A small network was shown many inputs. Here are its activations along a few directions, one row for each input.
Each table varies a few parts of the input and shows all the possible inputs, shuffled.
Descriptions start from the smaller parts, as in this example, which fits no table here: values(3) and (point or ring(11) or (line(6) and ring(8))).
Shared parts are said once, and a part with two or three values counts as separate values.
In the rows, zero is written as 128.

Other details of the inputs vary at random and push rows far along two fixed directions, the same in every table; ignore that.

Table:
R1: [130 130 131 115 139 127 128 126 137 129 127]
R2: [134 134 130 121 131 126 134 120 128 123 123]
R3: [120 135 106 119 125 129 120 117 144 136 142]
R4: [132 124 122 131 131 134 137 127 124 127 127]
R5: [130 133 132 119 139 133 130 129 138 128 130]
R6: [159 130 154 134  83  94  94 181  93 151 169]
R7: [128 132 132 119 128 125 134 120 124 121 124]
R8: [131 120 124 118 139 127 123 127 135 129 126]
R9: [127 121 123 125 140 135 131 133 134 134 131]
R10: [134 136 131 126 131 132 136 122 129 121 126]
R11: [127 134 133 124 129 131 136 122 125 120 127]
R12: [129 115 123 121 137 130 124 130 135 131 128]
R13: [127 130 134 126 128 132 134 120 126 121 128]
R14: [119 121 126 126 132 136 130 130 117 125 129]
R15: [118 126 132 127 130 140 133 129 121 124 130]
R16: [168 141 157 143  81 101 110 183 104 154 170]
R17: [119 117 127 129 131 137 128 127 117 126 130]
R18: [132 123 123 128 133 135 135 128 130 133 126]
R19: [130 129 129 131 129 138 140 126 128 126 128]
R20: [134 118 123 125 131 131 128 124 131 130 123]
R21: [ 82 147 130 223 136  82 103 146 152 135  71]
R22: [125 138 104 125 116 128 126 111 135 129 138]
R23: [131 128 130 129 131 139 138 127 134 132 128]
R24: [127 117 124 126 126 129 130 123 121 123 125]
R25: [131 125 128 114 138 125 125 127 136 128 124]
R26: [118 136 107 124 114 128 126 111 131 127 139]
R27: [125 137 106 123 118 129 124 112 140 135 137]
R28: [136 127 128 118 131 126 129 122 133 127 120]
R29: [134 130 133 125 132 134 132 122 135 128 126]
R30: [134 119 122 128 129 129 130 123 125 124 124]
R31: [126 125 130 125 137 139 134 133 138 132 132]
R32: [129 126 129 119 127 124 131 120 123 120 122]
R33: [130 128 133 122 139 133 128 127 139 129 131]
R34: [132 118 125 131 133 136 133 126 130 134 128]
R35: [112 135 107 121 117 130 119 114 127 126 140]
R36: [131 126 128 129 129 140 137 129 134 131 126]
R37: [135 135 132 123 133 133 134 124 135 127 125]
R38: [136 122 125 121 132 127 127 122 131 128 122]
R39: [129 121 126 122 128 125 128 120 122 121 123]
R40: [124 126 130 130 125 138 139 127 125 124 128]
R41: [ 87 151 130 214 135  73  96 143 152 130  65]
R42: [134 131 132 128 130 133 134 120 130 122 127]
R43: [118 125 131 127 128 141 132 131 121 123 129]
R44: [127 116 124 127 139 136 129 131 134 135 132]
R45: [135 133 131 118 133 127 132 121 133 129 122]
R46: [123 120 127 119 131 128 121 124 118 120 124]
R47: [125 117 126 132 128 135 135 124 121 127 129]
R48: [162 136 154 140  82  96 108 181  96 154 172]
R49: [121 129 135 123 131 135 127 123 122 120 129]
R50: [124 127 131 130 126 137 140 126 125 124 129]
R51: [122 131 133 116 132 128 127 123 120 121 125]
R52: [122 133 134 121 132 134 129 125 122 119 128]
R53: [135 128 127 120 129 124 131 121 127 121 121]
R54: [126 124 128 125 136 140 133 134 138 132 131]
R55: [123 125 130 116 130 126 124 124 119 119 123]
Each input here is: line(5) and (point or ring(10)).
Changing only the line(5) part turns R27 into R22. The same change can be made to R18. Which row results? -> R4
Changing only the line(5) part turns R16 into R36. The same change can be made to R2. Which row results? -> R45
A walk changes only the ring(10) part. It starts at R47 and steps to R24. List the rest of the walk in order. -> R39, R32, R7, R11, R13, R50, R40, R48

Table:
R56: [156 110 142 148 108 108 117 172 116 149 138]
R57: [165 111 136 113 132 157 154 129 119 125 154]
R58: [126 129 101 103 106 142 111  97 127 129 174]
R59: [144 125 103  69 147 189 174 101 139 124 159]
R60: [162 120 131 105 134 154 155 127 130 140 160]
R61: [ 70 122  93 110 193 184 152  71 181 105  86]
R62: [157 103 148 104 134 154 130 132 122 126 159]
R63: [150  95 127 103 123 154 144 133  97 127 137]
R64: [156 100 133  73 142 150 138 113  96 108 140]
R65: [ 80 138  67 112 154 156 152  28 167  90  82]
R66: [162 137 161 126 105 116 127 143 103 126 133]
R67: [147 132 161 146 115 106 100 169 135 159 158]
R68: [132 155 107 153  84 105 108 129 123 144 167]
R69: [134 105 127  56 139 157 150 107  90  98 146]
R70: [164 102 135  87 142 134 131 125 115 118 141]
R71: [144 117 159 128 120 137 114 147 103 129 151]
R72: [157  98 115  51 162 160 152  96 130 118 144]
R73: [ 63 139 122 177 157 138 151 109 135 100  74]
R74: [125 133  94 141  83 104 101 132 122 149 152]
R75: [ 84 123 111 185 159 110 125 130 168 141  63]
R76: [139 161 145 150 103  65  79 190 132 160 141]
R77: [136 150 135 164  90  82  94 199 132 174 142]
R78: [101 143 139 187 154 103 128 115 165 112  54]
R79: [ 69 148  84 170 137  89  93  89 158 116  82]
R80: [127 124 145 142  91 106 120 176  89 142 142]
R81: [153 146 126  80 123 144 146 120 141 130 144]
R82: [163 161 171 164  91  66 100 181 133 164 137]
R83: [ 84 143 136 214 152 114 126 130 140 118  66]
R84: [ 69 156 140 179 140 104 132 116 138 103  55]
R85: [123 117 149  98 120 154 134 132  96 117 159]
What do these inputs look like to the network? -> values(5) and (point or line(5))
Changing only the values(5) part turns R62 into R70. The same change can be made to R58. Which row results? -> R79
A walk changes only the line(5) part. It starts at R59 and steps to R60. List the rest of the walk in order. -> R57, R83, R73
Change only the values(5) part in R69. List by row number the other rows that result. -> R73, R80, R84, R85
Change only the values(5) part in R59. List by row number the other rows that result. -> R61, R76, R77, R81

Table:
R86: [130 154 137 149  76  96 119 135  90 123 136]
R87: [201 113 164  39 116 156 149 147  71 115 187]
R88: [120 121  90  67 134 172 171  38 115  89 134]
R89: [190 118 109  51  89 162 141 133 113 155 223]
R90: [124 164 128 191 107  71  87 175 167 175 117]
R91: [190 122 156 105 110 137 129 166 130 161 169]
R92: [ 83 126  84 140 159 183 167  77 150 107 102]
R93: [ 96 123 127 120 166 155 178  69 123  82  67]
R94: [144 140 126 124 105  78  92 147 125 139 134]
R95: [168 122 103  22 132 165 144  87 115 111 162]
R96: [115 164 164 208  84  69 101 155 100 125 101]
R97: [177 125 125  42  82 151 129 117  73 120 215]
R98: [ 87 148 129 170 180 134 141  93 186 112  50]
R99: [152 152 151 127 116  87  97 151 131 128 133]
R100: [ 70 150  96 155 165 121 129  87 193 122  56]
R101: [ 77 139  90 127 154 165 157  57 157 102 108]
R102: [114 126  99 125 190 166 162  77 191 115  95]
R103: [133 143 168 140 111 104 117 165  92 120 126]
R104: [116 159 153 225 102  97 104 178 128 150 123]
R105: [108 123 129 117 179 152 176  72 133  84  63]
R106: [100 174 143 207  85  82 100 167 125 142 124]
R107: [193  83 161  41 127 155 139 152  69 133 193]
R108: [ 72 123  94 124 148 173 162  75 144  96  92]
R109: [109 113  93  64 142 190 163  66 102  78 126]
R110: [128 156 124 136  90  99 106 146 138 149 153]
R111: [129 139 157 157  92 120 120 157 109 133 141]
R112: [ 85 112  65 121 170 163 145  77 169 118 101]
R113: [111 147 154 219  98  96 101 183 128 152 117]
R114: [ 75 111 123 159 193 124 114  98 162 113  42]
R115: [204 119 166  52 115 165 167 147  93 132 200]
R116: [120 119 119 149  97 102  96 150 114 150 156]
R117: [217 125 146  37  99 135 147 115 100 125 194]
R118: [104 125 150 211 102  84  85 184 110 145 111]
R119: [130 141 118 132  95  82  92 143 116 131 146]
R120: [185 131 117  32  86 145 125 121  86 124 210]
R121: [186 124 116  67  88 169 148 124 101 149 233]
R122: [105 109 103 103 183 140 143  71 162  87  78]
R123: [126 133 145 189 122  60  77 183 154 159 110]
R124: [133 167 124 142  94 100 109 141 138 147 159]
R125: [114 130 144 161 147  93 105 132 144 116  73]
R126: [ 66 101  84 116 167 156 130  61 134 102 100]
R127: [121 131 131 145  87  97 104 151  90 120 140]
R128: [106 161 162 201  95  77  84 171 100 122 105]
R129: [168  91 126  48  90 160 127 134  58 131 209]
R130: [ 99 111  72 112 182 159 145  82 178 126  89]
R131: [122 135 126 142  90  88  95 138 103 127 151]
R132: [106 141  90 102 160 137 152  51 157 101  74]
R133: [137 149 169 153 111 114 135 165 113 136 139]
R134: [179 103 135  63 157 197 187 117 119 124 168]
R135: [126 137 127 160  90 123 119 162 118 150 151]
R136: [ 62 145 121 189 160 146 147  90 154  97  63]
R137: [131 142 142 196 125  68  85 186 164 164 116]
R138: [195 130 108  57  93 163 144 129 113 153 228]
R139: [124  92  84  44 171 171 142  66 135 114 125]
R140: [122 130 119 131 105  90  82 147 114 148 150]
R141: [153 113 123  58 162 176 176  55 131  92 104]
R142: [131 123 151 152  97 103 107 154  87 115 134]
R143: [139 138 135 156 133 107 116 152 169 152 125]
R144: [ 78 118  80 132 158 173 156  69 163 115 107]
R145: [ 71  92  80 127 160 171 149  83 133 101  89]
R146: [125 112 165 142 123 104 107 170  90 138 131]
R147: [ 96 114 129 117 185 170 175  91 156  98  74]
R148: [128 125 110 139 101  96  92 155 126 154 151]
R149: [174 129 160 120 109 144 149 170 101 149 180]
R150: [ 60 102 120 177 183 137 141 116 147 109  47]
R151: [ 92 141  82 110 149 141 152  47 148  93  87]
R152: [114 146 167 211 113  89 112 195 132 158 110]
R153: [180  95 115  63  89 173 145 147  80 143 216]
R154: [ 86 100 121 117 178 156 163  85 123  79  71]
R155: [126 164 159 187 110  63  90 173 166 153 112]
R156: [150 129 162 155 127 118 131 181 129 152 135]
R157: [133 111  99  52 122 188 166  72 122 112 173]
R158: [129 160 172 190 111  73  93 178 154 155 100]
R159: [159 121 148 147 128 112 109 173 139 159 132]
R160: [130 165 171 183 115  64  78 174 132 137  92]
R161: [209 129 116  48 104 159 145 133 123 161 216]
R162: [165 145 154 154 124 117 120 164 147 158 138]
R163: [ 98  99 123 113 190 153 161  87 133  81  67]
R164: [ 98 130 159 204 107  78  74 176  98 139 110]
R165: [181 100 110  60  91 164 137 134  93 150 227]
R166: [ 83 152 116 166 180 124 139  88 198 110  62]
R167: [199  77 152  49 123 162 150 161  81 139 193]
R168: [144 121 147 129 128  87  87 156 129 146 138]
R169: [142 125 118 131 112  92  92 160 136 162 139]
R170: [129 129 158 193 122  70  79 188 142 161  98]
R171: [ 60 132 134 174 171 139 155 107 158 104  49]
R172: [137 117 153 157 122 118 126 182 112 149 137]
R173: [134 117 140 166 108 125 114 170 107 144 145]
R174: [101  93 112 127 201 174 169 104 154 109  78]
R175: [100 144  89 108 170 155 154  65 180 113  91]
What do these inputs look like to the network? -> ring(9) and ring(10)
Changing only the ring(9) part turns R152 into R143. The same change can be made to R154. Which row results? -> R122
Changing only the ring(9) part turns R91 into R156. The same change can be made to R170. Which row results? -> R167
Changing only the ring(9) part turns R166 into R98. The same change can be made to R168. Which row results? -> R114
A walk changes only the ring(10) part. It starts at R139 and steps to R94. List the rest of the walk in order. -> R95, R132, R100, R175, R161, R90, R130, R169
A walk changes only the ring(9) part. It starts at R100 and steps to R155. List the rest of the walk in order. -> R158, R147, R171, R111, R108, R157, R110
A walk changes only the ring(9) part. It starts at R96 and steps to R93. List the rest of the walk in order. -> R105, R141, R117, R132, R151, R88, R86

Table:
R176: [168 140 118  85  85 134 132 119 110 136 188]
R177: [113 159 177 201 123  67 102 173 125 126  80]
R178: [195 121 128  69  59 107  90 166  85 162 229]
R179: [103 170 130 187 106  51  73 146 146 142 101]
R180: [144  98 141  68 163 165 160  97 108  96 117]
R181: [206 151 144  67  56 103 110 157  88 150 223]
R182: [110 154 171 213 117  77 108 173 124 132  86]
R183: [106  84  49  40 167 217 178  32 138  96 140]
R184: [ 53 155  93 203 137 112 113 103 168 124  81]
R185: [ 65 147  94 178 148  86  93 100 167 120  63]
R186: [ 60 124 133 203 163 117 124 134 143 116  52]
R187: [148 105  74  51 205 206 183  59 215 133 123]
R188: [203 153 145  77  48 115 118 157  89 155 227]
R189: [115  75 104  55 186 238 207  53 119  79 121]
R190: [ 75 148 150 201 158 113 137 122 148 105  44]
R191: [157  81 119  60 229 218 201  86 190 120 100]
R192: [153 123 106  84  89 139 122 131 107 145 194]
R193: [197  99 166  91  79 130 121 195  60 154 213]
R194: [102 127 159 202 127  71  83 181 121 138  86]
R195: [ 53 110 118 170 203 130 136  87 158  87  16]
R196: [157 136 111  93  85 148 132 127 108 142 197]
R197: [134 156 185 217  82  71  92 217  99 159 136]
Changing only one part turns R193 into R183. The same change can be made to R186. Which row results? -> R192
What do these inputs look like to the network? -> values(2) and (point or ring(10))
